Each row below holds a small network's activations on one input, seen along a few directions.
In each table, some parts of the input vary, and every possible input appears once, in random order.
A made-up example of a description, with smaller parts first: one of 8 places around a ring, together with either a single point or (one of 2 separate values, together with one of 4 places along a line) or one of 11 places around a ring.
Shared parts are said once, and a part with two or three values counts as separate values.
(in the rows, 128 means zero)

Other details of the inputs vary at random and push rows far along two fixed directions, the same in every table; ignore that.

A family of inputs:
R1: [191 149 144 123 118 121 111 168 104 133 118  91 114]
R2: [178 152 132 117 118 121 121 147 118 130 118  94 128]
R3: [130  78 142 163 136 159  66 116  90 131 107 182 143]
R4: [187 180 118  77 129  83 157 144 136 153 160  72  98]
R5: [ 28  56 129 180 150 183 126  65 136 112 144 184 165]
R6: [122  91 152 173 133 166  59 120 114 108  91 156 151]
R7: [113  88 155 177 133 164  65 132  88 131 107 159 151]
R8: [ 39  69 131 166 157 190  92  59 159 108 163 183 178]
R9: [182 144 119 119 128 112 128 149 106 121 128 106 117]
R10: [ 84 117 123 116 133 130 165  87 157 141 166 121 122]
R11: [159 167 140 112 103 103 126 212 109 136 105 137 108]
R12: [170 143 127 127 120 116 138 157 102 122 122  94 113]
R13: [138  84 151 171 125 151  62 126  89 124  75 167 133]
R14: [189 146 128 126 119 106 120 159 105 117  94  94 108]
R15: [109 111 150 163 116 143  67 179 106 112  67 198 140]
R16: [ 80 150  89  83 137 106 235  68 193 135 188  88 121]
R17: [ 51 148 113 107 122 128 171 126 179 125 151 157 141]
R18: [ 77 128 124 118 142 125 149  81 175 132 156 112 129]
R19: [153 167 128 100 114 102 127 193 125 133 121 153 113]
R20: [174 137 126 121 125 104 139 142 113 127 100 107 104]
R21: [ 75 156  87  86 135 111 226  71 198 124 194  79 127]
R22: [171 152 132 117 120 111 122 147 108 144 118  98 124]
R23: [185 136 120 115 131 107 136 145 102 133 124 117 111]
R24: [ 88 122 114 114 129 130 165  78 159 139 156 124 132]
Description of these inputs: one of 4 separate values, together with either a single point or one of 5 places around a ring.
Q: Changing only the choice among 4 separate values turns R24 into R3. The same change can be made to R21. Which row results?
A: R9
Q: Which other rows does R4 become when the choice among 4 separate values takes its other values? List them by row number.
A: R7, R18, R22
Q: List by row number the other rows that have the choice among 4 separate values in common with R14.
A: R6, R13, R15, R18, R20
Q: A walk changes only the place on the ring of 5. It starts at R10 and steps to R7. List the rest of the walk in order.
A: R1, R12, R5

A family of inputs:
R25: [165 144 131 141 111 134  95 176  99 111  91 129 138]
R26: [ 95 103 139 155 140 157  86 118 140 114 111 161 152]
R27: [141 161 120 110 124 107 141 144 151 122 136 103 119]
R28: [210 151 120 110 125  90 151 159  96 138 109  99  97]
R29: [138 158 130 103 113 101 129 153 130 147 118 133 111]
R30: [126 124 109 108 155 127 147  80 136 137 190 111 123]
R31: [175 149 129 122 111 118 146 158 106 125 115  83 110]
R32: [147 126 111 120 121 123 165 127 114 124 130 119 115]
R33: [ 66 124 121 129 133 131 143 118 156 131 154 162 137]
R34: [133 152 121 117 122 115 135 146 141 115 130 113 133]
R35: [151  98 151 168 147 163  50 124  78 126 126 131 145]
R36: [174 154 133 116 113 101 125 140 114 138 100  81 107]
R37: [ 40 134 108 102 136 121 177  89 195 139 179 143 129]
R38: [ 96  89 150 166 124 159  80 154  97 119 107 199 151]
R39: [110 142 119 123 115 128 142 154 124 129 130 148 135]
R40: [141 154 129 107 122 107 146 169 123 138 130 134 122]
R41: [127 157 125  96 122 102 165 150 151 141 155 123 102]
R42: [172 121 152 141 129 154  56 134 110 138 129 126 153]
R43: [162 142 134 123 123 111 143 142 124 129 126  86 104]
R44: [183 139 145 143 125 127  80 178  99 119  87 131 129]
R45: [111 124 106 114 140 117 183  98 142 125 152 122 129]
R46: [ 43 135 107 115 140 149 177  83 196 111 174 130 153]
R47: [159  83 143 177 121 146  57 133  61 122  57 175 138]
R48: [124 129 138 113 131 139 112 115 139 160 173 134 144]
R49: [106 138 128 111 131 118 140 137 148 143 138 145 122]
R50: [113 103 143 165 120 147  77 166  86 121  96 190 153]
R51: [ 11  99 118 138 134 167 158  88 172 119 171 184 155]
R52: [205 149 114 107 117  86 143 154  99 140 105  96  94]
R53: [161 136 152 125 110 119  89 173  99 143  91 153 110]
R54: [110 141 119 107 128 114 184 108 159 125 161  83 117]
R55: [106 127 118 141 122 139 147 117 127 117 128 110 141]
R56: [110 136  92 108 126 116 196  99 144 124 155 111 125]
R57: [ 69  62 142 195 139 178  66  93 112 111  97 172 164]
R58: [115 113 140 145 151 162  67 114 126 119 155 144 153]
R59: [ 75 125 114 130 138 128 166  85 167 123 160 107 132]
R60: [ 99 134 119 120 138 124 172 103 154 124 152  99 134]
R61: [148 122 117 119 126 114 160 127 116 124 132 120 114]
R62: [140 141 135 120 128 117 135 116 134 137 114  94 118]
R63: [ 64 111  99 110 152 126 193  54 183 131 173 128 127]
R64: [ 81 144 124  98 130 124 155  90 195 125 157 114 121]
R65: [115 130 132 121 129 131 122 124 158 120 133 125 122]
R66: [ 35 108 129 136 146 159 123  67 188 116 144 159 158]
R67: [128 105 137 166 124 143  98 136  94 113  99 133 147]
R68: [166 130 126 110 120 106 142 121 117 137 113 115  99]
R69: [201 162 134 116 123  97 139 166 106 136 108  74 102]
R70: [176 172 126 102 110 103 145 193 105 141 114 121 112]
R71: [150  84 132 178 129 144  82 136  70 115  82 170 140]
R72: [ 99  77 147 181 142 168  76 108 108 119  94 157 154]
R73: [127 132 114 105 135 109 167  91 146 139 134 117 114]
R74: [168 152 137 106 135 118  99 161 103 150 157 124 117]
R75: [193 173 128 103 106 109 136 184 118 121 113  91 107]
R76: [182 134 148 143 118 128  80 179 100 116  92 131 120]
R77: [ 96  99 110 143 134 135 148  97 123 116 135 149 144]
R78: [106 120 144 135 128 136  98 136 123 140 107 173 136]
R79: [176 135 114 124 123 118 151 146  93 128 109 118 120]
R80: [149 135 112 107 129 103 176 117 137 131 147 106  99]
R81: [ 69  47 132 181 145 176  93  77 117 113 113 195 151]
R82: [116  82 146 192 130 179  73 133  78 109  80 162 166]
R83: [160 137 144 135 123 119 100 183  96 137 101 155 122]
R84: [149 164 124  96 119 105 156 151 152 120 143  94 113]
R85: [115 129 135 118 124 123 126 144 137 139 132 149 114]
R86: [203 148 140 118 114 102 120 166 102 136  98  77  92]
R87: [122 161 114  97 127 105 154 124 173 128 147  97 116]
R88: [108 135 127 127 134 134 132 129 149 113 134 131 145]
R89: [ 96  59 157 190 144 197  47  73 109 133 136 157 181]
R90: [158 156 134 115 115 111 104 148 132 128 101 113 119]
R91: [105 139 127 105 126 116 165  89 168 135 147  87 109]
R92: [132 126 111  96 142 126 166  62 159 155 197  95 130]
Q: What is each input in this table made of?
A: one of 4 places along a line, together with either one of 2 separate values or (one of 3 separate values, together with one of 5 places along a line)
Q: Changing only the place on the line of 4 turns R72 into R63. The same change can be made to R43. Which row results?
A: R80
Q: Changing only the place on the line of 4 turns R58 into R74. The same change can be made to R88. Which row results?
A: R40
Q: Which other rows does R63 become when the place on the line of 5 takes its other values? List them by row number.
A: R28, R45, R73, R79

A family of inputs:
R93: [162 157 137 115 117 113 117 178 123 123 111 125 114]
R94: [ 91 124 116 121 136 133 157  72 167 132 157 106 135]
R95: [136 126 120 111 144 123 144  96 141 139 168 112 120]
R96: [191 143 134 125 130 116 111 148 108 125 124  90 118]
R97: [214 143 132 116 123  98 121 150  98 133 103  89 100]
R98: [ 85 144 121 108 123 117 159 124 172 129 148 129 118]
R99: [129 134 111 110 134 111 172  96 143 131 153  88 109]
R100: [106  98 132 165 124 158  95 147 100 108  97 187 156]
R101: [ 91  98 141 157 129 160  80 133 109 132 119 198 157]
R102: [ 82 139 110 116 124 126 176 118 157 125 152 137 136]
R103: [105 148 109 103 127 112 185 132 160 120 156 124 118]
R104: [136 153 134 120 118 117 118 171 127 127 124 126 122]
R105: [ 96 117 108 122 137 130 179  79 153 124 170 101 126]
R106: [ 85  84 140 176 128 161  80 137 100 111  92 197 148]
R107: [224 150 136 110 120 100 110 163  83 151 121  90  96]
R108: [236 149 128 117 122  95 123 167  80 131  95  82  94]
R109: [ 89 136 119 111 131 116 159 119 167 124 142 143 121]
R110: [155 158 140 118 117 113 119 183 117 135 115 118 120]
R111: [ 62 140 121 119 131 135 149 114 173 126 159 141 148]
R112: [ 92  84 140 177 134 162  79 137 102 106  90 202 151]
R113: [ 53 124 113 115 135 131 161  93 181 122 151 158 140]
R114: [ 69  80 144 178 134 171  72 125 125 106 100 204 158]
R115: [101  65 141 186 142 170  84  95  91 118 100 164 154]
R116: [116  78 145 179 138 178  58 105 100 110 100 162 163]
R117: [118 154 112 102 118 106 179 146 146 128 148 116 112]
R118: [197 170 141 109 104  93 120 203 103 142  88 107  98]
R119: [220 152 134 109 120 104 113 154  85 154 122  93 109]
R120: [121 156 116  89 127 109 157 136 154 142 160 134 119]
R121: [184 163 138 106 108  91 132 187 106 141  94 114 100]
R122: [118 109 151 162 118 153  69 164 101 114  90 173 142]
R123: [127 111 149 163 116 148  68 162  97 123  76 177 146]
R124: [112 137 120 119 137 131 145  93 153 132 162  96 139]
R125: [ 44 120 122 112 139 139 162  95 175 142 180 161 138]
R126: [115  97 143 169 120 154  93 160  86 117  90 179 147]
R127: [145 136 134 119 127 121 112 160 117 135 129 155 120]
R128: [ 85 138 120 109 125 114 160 120 164 129 143 136 118]
R129: [104 152 106  99 128 109 175 126 160 127 143 129 119]
R130: [161 147 127 108 126 107 154 120 138 142 136  75 106]
R131: [ 46 126 115 118 131 131 165  91 179 128 152 155 141]
R132: [149 126 138 138 133 134 112 127 115 131 129 101 132]
R133: [118 132 105 114 132 123 183  87 147 130 163  92 130]
R134: [126 134 121 102 140 117 163  93 148 153 176  97 117]
R135: [101  73 146 181 144 179  69  96 112 105 113 162 159]
R136: [ 83 116 117 116 141 128 174  65 168 135 163 105 127]
R137: [ 64 100 111 133 145 148 180  60 161 125 173 116 142]
R138: [143 148 128 106 130 117 157 112 146 137 149  75 114]
R139: [ 80 107 104 126 148 139 181  64 165 116 178 114 136]
R140: [137 134 119 107 131 108 160  99 146 135 147  89 108]
R141: [178 173 131 105 113 104 119 189 118 130 113 113 119]
R142: [165 156 130 113 114 100 140 179 106 137 101 120 104]
R143: [145  85 139 167 134 153  71 113  90 119  88 154 147]
R144: [133 146 122 110 134 116 151 109 150 131 163  80 119]
R145: [222 157 140 116 114 104 111 169  91 135 105  73  98]
R146: [112 105 141 161 122 153  73 150 111 115  86 183 149]
R147: [ 99  95 157 176 124 168  61 155  98 117  84 187 155]
R148: [218 152 137 117 114  99 113 163  95 139 100  77  95]
R149: [119 106 139 165 121 147  84 154  90 120  81 183 146]
R150: [239 151 123 117 115 102 128 170  74 131  99  79 107]
R151: [ 51 135 121 118 129 140 154 102 180 123 158 145 146]
R152: [213 146 121 116 123 102 127 149  89 132 101  89 107]
R153: [190 135 132 126 120 110 116 137  96 137 100 101 117]
R154: [189 140 131 122 127 111 121 138 117 130 115  91 107]
R155: [ 94 104 143 161 126 163  75 143 118 110  98 185 158]
R156: [105  77 147 184 135 180  62 100 100 115 103 161 166]
R157: [131 138 108 109 133 112 173  93 142 136 148  90 119]
R158: [ 55 124 120 111 136 133 155 101 171 137 178 158 132]
R159: [101 134 112 113 144 132 154  82 168 125 172  98 140]
R160: [139 143 114 104 132 114 156  99 156 133 146  88 118]
R161: [112 162 121  99 130 110 157 144 166 125 157 116 121]
R162: [151  88 140 160 138 158  66 117  84 131 113 160 149]
Q: Changing only one part turns R128 into R113. The same change can be made to R117. Which row results?
A: R100
Q: Changing only one part turns R111 into R141. The same change can be made to R101. Which row results?
A: R120
Q: What is each input in this table made of?
A: one of 2 separate values, together with one of 5 places around a ring, together with either a single point or one of 6 places along a line
Q: A walk changes only the place on the ring of 5. It starts at R136 and steps to R140. List the rest of the walk in order.
A: R97, R143, R153
Q: A walk changes only the place on the ring of 5. It starts at R96 and steps to R159. List the rest of the walk in order.
A: R124, R132, R144
Q: A walk changes only the place on the line of 6. It starts at R126 and steps to R142. List the rest of the walk in order.
A: R121, R118, R147, R110
Q: A walk changes only the place on the line of 6. It starts at R103 and steps to R112. List the rest of the walk in order.
A: R109, R114, R93, R161

A family of inputs:
R163: [133 120 129 137 129 134 119 125 120 123 122 128 132]
R164: [132 118 130 138 129 134 120 123 121 125 120 129 132]
R165: [133 119 131 136 130 134 116 123 118 130 126 129 131]
R166: [133 121 132 137 131 134 116 126 121 125 124 126 132]
R167: [123 126 132 133 124 131 123 141 121 127 122 142 130]
R168: [178 171 118  87 122  90 167 145 135 141 145  75  98]
R169: [123 128 134 132 126 133 113 138 129 126 121 141 131]
R170: [124 126 133 131 127 132 114 137 127 128 124 144 131]
R171: [129 116 128 138 131 136 120 122 119 124 125 134 133]
R172: [136 123 132 135 129 132 115 126 120 128 123 124 131]
R173: [131 116 129 137 130 134 121 122 118 127 123 133 131]
R174: [121 127 130 134 126 134 118 136 125 124 121 141 136]
R175: [127 125 130 132 126 127 122 137 121 127 117 142 127]
R176: [ 37 118 106 109 147 137 189  48 199 130 194 123 138]
R177: [120 123 130 135 126 130 120 134 126 124 115 142 130]
R178: [136 121 132 135 128 132 117 124 120 128 120 125 130]
R179: [120 126 132 135 124 133 121 140 124 124 119 140 132]
R180: [169 179 116  82 117  87 171 156 140 142 143  87 101]
Q: Changing only one part turns R165 into R172. The same change can be made to R167. Which row results?
A: R179
Q: What is each input in this table made of?
A: one of 2 separate values, together with either one of 4 places along a line or one of 5 places around a ring
Q: Which other rows does R178 become when the choice among 2 separate values takes its other values? List them by row number.
A: R176
